Here are a small network's activations along a few directions, averaged over the inputs that share one value of a field.
Values that are neighbours, or in one group, have similar rows; names and order tell nothing.
(in the rows, 500 means zero)
Random noise pushes rows far along 6 fixed directions. That doesn't count. These rows show it; they differ only by the noise:
[375 363 343 696 521 638 593 572 448 407 357 635 471 242 560 403 714]
[551 497 531 653 535 470 688 482 487 526 373 460 606 314 531 378 498]
[483 516 371 658 639 610 668 546 489 676 367 447 634 398 529 763 560]
[529 462 462 664 571 577 714 561 509 599 316 484 587 315 503 484 496]
[564 425 463 366 558 437 641 553 433 563 498 455 633 509 416 619 397]
[569 594 531 643 448 437 449 418 548 437 617 491 487 454 550 397 527]
[530 585 405 479 687 685 559 588 625 752 352 352 569 552 490 597 382]
[635 599 551 443 529 571 450 545 688 596 497 398 447 578 455 272 280]


Field ZAROG:
riza: [688 578 787 380 484 288 636 435 556 462 369 397 527 499 487  85 257]
boze: [366 485 458 585 560 645 513 493 514 626 350 496 521 500 531 758 583]
bako: [513 504 510 339 605 417 535 485 441 582 501 395 629 546 511 461 425]
tomep: [592 628 735 568 414 273 483 365 505 399 583 449 553 560 619 395 461]
kunu: [550 759 700 745 499 361 588 320 577 644 450 344 561 503 650 495 480]
sof: [514 500 504 526 484 433 526 551 481 541 511 482 489 409 520 384 457]
petat: [430 349 246 407 583 742 500 717 514 624 455 621 450 558 364 729 515]
gevel: [478 495 628 666 503 579 611 498 520 597 289 435 540 394 473 535 465]
kan: [516 407 475 489 569 606 713 621 531 770 295 470 532 505 450 759 384]
nare: [350 694 575 433 567 513 262 317 493 451 531 348 510 620 577 449 607]
ton: [359 330 472 355 410 522 389 495 296 323 584 627 421 548 402 625 604]
goz: [512 518 424 502 495 527 477 488 501 480 555 533 518 525 520 634 595]
poka: [519 533 439 713 448 437 578 436 415 474 542 608 565 437 557 865 692]
The values of ZAROG form a line.
Going along ZAROG from ton by way of its neighbour nare, in what order are riza, kunu, sof, petat met? -> kunu, riza, petat, sof
List every value one step from boze, in the order listed. -> gevel, kan

Field LEPA:
daf: [519 460 581 506 559 516 648 514 462 654 414 435 560 406 415 438 370]
zab: [479 523 478 457 567 541 454 588 613 555 449 490 426 511 629 349 478]
tok: [626 624 599 797 361 334 430 450 614 544 730 512 418 528 605 525 484]
nolal: [265 471 349 579 576 621 412 385 389 539 484 479 517 480 617 777 751]
lor: [465 467 383 329 595 570 415 644 600 480 375 504 363 573 529 263 440]
givel: [470 684 384 387 604 643 375 490 654 507 486 405 484 660 566 413 532]
lidig: [574 292 681 508 302 406 614 485 468 378 478 613 436 383 389 328 397]
fipab: [686 286 710 319 468 261 912 514 278 551 401 468 752 298 276 273 218]
vop: [505 570 733 458 545 470 571 450 569 542 226 332 543 483 470 258 369]
pel: [443 379 410 491 398 574 387 553 462 275 587 657 415 339 423 196 582]
tumom: [500 457 401 567 363 690 237 563 619 237 650 688 284 447 466 192 597]
sir: [561 667 831 935 255 341 475 283 496 242 529 611 387 360 656 289 642]
fakik: [497 470 371 365 505 546 442 591 553 397 475 568 393 577 506 328 520]
The values of LEPA form a line.
Going along LEPA from sir by way of its neighbour vop, in what order are nolal, givel, fipab, pel met? -> nolal, fipab, pel, givel
List every value one step from tok, in the order listed. -> zab
Fewest steps between lor and lidig? -> 8
